A small network was shown many inputs. Here are its activations along a few directions, one row for each input.
In each table, some parts of the input vary, and every possible input appears once, in random order.
Descriptions start from the smaller parts, as in this example, which fits no table here: one of 2 separate values, together with either a single point or one of 9 places along a line or (one of 4 places along a line, together with one of 8 places around a ring).
Shared parts are said once, and a part with two or three values counts as separate values.

Other details of the inputs shift rows strongly along two fixed directions, in all tables alike. That doesn't count.

A family of inputs:
R1: [ 24,   1, -19,  66, -49,  -1,  16, -59, -50,  -8, -23,   2,  20]
R2: [-18,   8,   0, -19,   1,   9,  -1,  46,  17,  26,   3,  18, -26]
R3: [-16,  28,  18, -34,   3,  17, -23,  33, -17,  15,   9,  46, -22]
R4: [-26,  36, -30, -35, -26,  70, -91,   7, -53,  26,  11,  92, -11]
R5: [ 26, -12,   7,   0, -37,  -9,   1, -69, -33,  10,   8,  -9, -21]
R6: [ -3,  -3,  14,   7,  30, -14,  20,  25,  26, -19,   2, -21,  17]
R7: [  2,  19,  -3,  11, -20,   6, -31,  20, -10,  11,  -6,   2,   6]
R8: [-11,  -5,   1, -21,  11,  18,   5,  31,  33,  13,   9,  22, -18]
R9: [ 11,   5,  -1,  16, -15, -13, -12,  -2, -12,   1,  -5, -17,   9]
R10: [-21,  55, -10, -34, -35,  44, -83,  24, -76,  38,  11,  77, -25]
R11: [-23,  56,   3, -40, -20,  54, -74,   9, -65,  25,   8,  86, -18]
R12: [ 16, -17,   3,  -4, -17,  -6,  14, -64, -25,  -2,   0, -10, -12]
R13: [  8, -11,   5,  11,  23, -14,  20,  15,  30, -17,   5, -28,  18]
R14: [ 24, -30,  -2,   2, -17, -14,  24, -65, -11,  -1,   4, -24, -12]
R15: [-18,  19, -25,  -4,  15,  37, -51,  40,  11,  -2,   1,  36,  17]
R16: [ -3,   7,  26,   4,  21, -15,  11,  39,  20, -13,   3, -15,  12]
R17: [ 18,  -5,   6,  -3, -44,   2, -13, -56, -32,  16,  10,  10, -21]
R18: [ 15, -11,   3,  24,   1, -33,  19,  -5,   4,  -8,  -9, -47,  13]
R19: [-12,   8,  14, -23,   0,  14,  -1,  39,  27,  23,  12,  28, -25]
R20: [  4,   8, -25,  24, -49,  21,  17, -32, -44,   2, -13,  37, -16]
R21: [ 15, -22,   6,   4, -12, -32,  34, -42, -15,   2,  -9, -35, -21]
R22: [ 20, -54, -28,  10,  -9, -11,  29, -77,   5,  -8,  -4, -32,   0]
R23: [-13, -28, -21, -20,  43,  -4,  31,  25,  47,  -5,   1,  -5,   3]
R24: [-5, 16, 17, -2,  7,  5, -8, 55, 38,  2,  4,  7,  7]
R25: [-5,  9, 21, -2, 22, -4,  4, 67, 44, -4,  6, -1,  9]
R26: [-9,  7,  5, -2, 28,  9,  1, 63, 56, -6,  4,  3, 11]
R27: [-17,  -4,   1, -28,  29,  17,  10,  53,  42,  11,  11,  23, -12]
R28: [-17,   9,  38,  -6,  45, -16,  32,  74,  53, -15,   2, -20,   9]
R29: [ 30, -34, -29,  39, -21, -11,  -5, -86, -17, -21,  -7, -40,  25]
R30: [ -6, -28,  -6,  20,  47, -31,  51,   0,  51, -32, -12, -54,  29]
R31: [ -7,   4,  13,  10,  25, -27,  20,  41,  16,  -9,  -8, -29,  12]
R32: [ 12, -46, -20,   3,   8, -23,  42, -66,   4, -14, -11, -35,   5]
R33: [-10,  -5,  -1, -14,   9,  -7,  18,  36,  23,  17,   2,  -2, -20]
R34: [-21,  35, -21, -30, -24,  48, -71, -31, -74,  16,  -1,  72,  -2]
R35: [ 26,  -8,  20,   4, -40, -15,  10, -87, -45,   4,  -2, -15, -23]
R36: [  4, -26, -22,  18,  34, -18,  20,  -2,  37, -23,  -4, -37,  28]
R37: [-27,  40,  16,  -7,  14,   4, -25,  63, -13,   4,  -5,  16,   7]
R38: [ 29,   3,  11,  22, -41, -12, -21, -59, -42,  -5,   5, -20,  10]
R39: [ 11,  -5,   7,   1, -23, -19,  14, -50, -35,   8,  -9, -17, -21]
R40: [ 20,  -7,  12,  25, -18, -14,   9, -68, -27, -20,  -3, -37,  14]
R41: [-17, -10, -12,   6,  52, -11,  19,  35,  41, -24,  -4, -19,  29]
R42: [-11,  -2,   7,  -2,  50,  -1,  20,  77,  73, -12,   4,  -9,  18]
Description of these inputs: one of 2 separate values, together with either a single point or (one of 4 places along a line, together with one of 5 places along a line).
- The inputs of R20 and R1 match in every part but the choice among 2 separate values. If R32 is changed in the same way as R20 into R1, which row does it become? => R41
- The inputs of R33 and R9 match in every part but the choice among 2 separate values. If R17 is changed in the same way as R33 into R9, which row does it become? => R25
- Which other rows does R26 become when the choice among 2 separate values takes its other values? List them by row number. => R8
- Which other rows does R29 become when the place on the line of 5 takes its other values? List them by row number. => R15, R30, R36, R41
- Which other rows does R2 become when the choice among 2 separate values takes its other values? List them by row number. => R7
